A small network was shown many inputs. Here are its activations along a few directions, one row for each input.
Each table varies a few parts of the input and shows all the possible inputs, shuffled.
Descriptions start from the smaller parts, as in this example, which fits no table here: one of 8 places around a ring, together with either a single point or one of 11 places along a line or (one of 3 separate values, together with one of 6 places along a line).
Shared parts are said once, and a part with two or three values counts as separate values.
In the rows, zero is written as 128.

Other details of the inputs vary at random and push rows far along two fixed directions, the same in every table; ignore that.

A family of inputs:
r1: [144 113 131 120 142 124 135 126 137 117 133 121 131 129 131 112]
r2: [142 126 137 121 133 144 110 155 106 131 132 125 124 111 143 138]
r3: [ 22 221 135  68 124  34 135 188 179 150  81 199  77 130 159 146]
r4: [121 108 137 125 129 135 139 118 119 130 131 122 119 141 108 113]
r5: [141 115 134 122 145 131 140 111 140 125 131 119 128 136 120 114]
r6: [127 108 139 121 128 138 143 125 122 133 122 122 130 126 106 107]
r7: [135 112 118 124 164 139 128 123 133 128 123 108 124 137 130 130]
r8: [143 141 133 132 122 150 132 113 122 123 142 140 124 138 133 129]
r9: [130 139 130 135 112 152 142 109 117 125 130 137 120 140 121 125]
r10: [128 112 125 123 160 136 115 135 115 126 131 116 119 139 127 136]
r11: [134 116 140 123 140 129 129 124 124 126 141 125 123 140 117 117]
r12: [ 79 118  90 200  51  58  79  94 195 149 144  54 220  88  63 170]
r13: [146 130 124 126 141 136 125 130 116 133 113 120 134 109 148 126]
r14: [148 131 125 127 132 137 138 103 129 126 131 131 127 135 128 120]
r15: [130 125 126 129 144 152 105 139 109 128 137 127 114 142 136 145]
r16: [138  99 135 132 130 117 136 154 114 116 133 135 123 131 133 125]
r17: [ 30 203 132  62 143  27 151 168 193 142  61 180  85 127 155 130]
r18: [146 136 131 132 133 152 119 140 108 126 128 129 128 107 150 138]
r19: [148 128 123 125 131 130 131 118 128 118 133 135 130 127 140 118]
r20: [142 127 126 131 121 143 151 104 124 131 109 130 134 120 115 108]
r21: [140 125 108 132 153 147 124 114 122 130 124 120 122 136 140 135]
r22: [125 124 139 129 113 148 134 124 112 133 137 132 118 146 116 122]
r23: [144 114 131 118 150 130 128 138 124 128 113 106 137 111 140 119]
r24: [136 127 123 132 123 140 148  98 122 129 119 128 122 134 117 115]
r25: [148 114 124 135 123 125 139 132 122 115 120 145 132 127 144 127]
r26: [139 127 137 127 123 135 118 145 117 123 151 139 121 134 137 124]
r27: [135 140 133 132 111 154 146 116 121 128 121 138 132 123 118 119]
r28: [136 130 142 128 124 142 123 129 118 130 147 135 120 144 125 126]
r29: [131 139 115 136 143 157 115 125 116 125 133 131 117 138 143 147]
r30: [ 91 146  86 203  44  66  55 111 179 132 179  84 209  97 100 193]
r31: [128 110 131 127 134 135 150 106 134 128 121 116 123 136 111 109]
r32: [129 126 140 124 113 149 139 131 118 137 128 133 129 130 113 117]
r33: [139 114 136 122 138 122 126 139 120 119 144 127 125 132 128 116]
r34: [140 113 136 116 146 130 117 150 110 128 125 114 130 112 136 127]
r35: [144 125 131 141 115 137 135 143 117 111 133 155 128 127 148 138]
Each input here is: one of 5 places around a ring, together with either one of 2 separate values or one of 5 places along a line.
Changing only the place on the ring of 5 turns r16 into r25. The same change can be made to r33. Which row results? -> r19
A walk changes only the place on the line of 5. It starts at r32 and steps to r22. List the rest of the walk in order. -> r28, r26, r3
List by row number the other rows that have the place on the ring of 5 in common with r23. -> r1, r5, r7, r12, r17, r31

A family of inputs:
r36: [248  42 145 123 204 241 159 127  49  95 138 117 106 145 160  86]
r37: [105 146 142  95 142 114 158 126 147 131 112 152 103 145 125 104]
r38: [123 136 116 160  98 139  99 115 124 132 163 119 147 135 117 158]
r39: [100 145 138  98 142 126 152 118 133 143 103 138 102 140 115 108]
r40: [138 115 113 162  97 110 116 121 133 120 141 119 156 118 124 143]
r41: [133 144 110 163  98 142 101 110 127 129 152 118 152 122 128 158]
r42: [104 152 144  87 151 106 132 153 132 135 110 148  96 131 141 115]
r43: [126 119 113 154 106 129 124  96 136 137 125  96 159 114 100 132]
r44: [103 150 140  96 138 104 148 146 133 126 112 168  91 146 142 116]
r45: [112 154 135  98 140 115 160 120 151 129 100 152 110 130 134 106]
r46: [140 118 117 150 113 114 101 127 131 129 139 100 159 105 124 141]
r47: [135 118 122 158  95 123 109 140 129 126 138 114 160 106 124 147]
r48: [124 111 128 156  95 121 106 145 126 127 151 114 154 118 114 147]
r49: [ 98 144 131  91 173 109 128 150 139 134 108 136  98 137 145 130]
Changing only one part turns r46 into r42. The same change can be made to r43. Which row results? -> r39
What do these inputs look like to the network? -> one of 2 separate values, together with either a single point or one of 6 places along a line
Which other rows does r48 become when the choice among 2 separate values takes its other values? List them by row number. -> r47
Which other rows does r45 become when the choice among 2 separate values takes its other values? List them by row number. -> r37
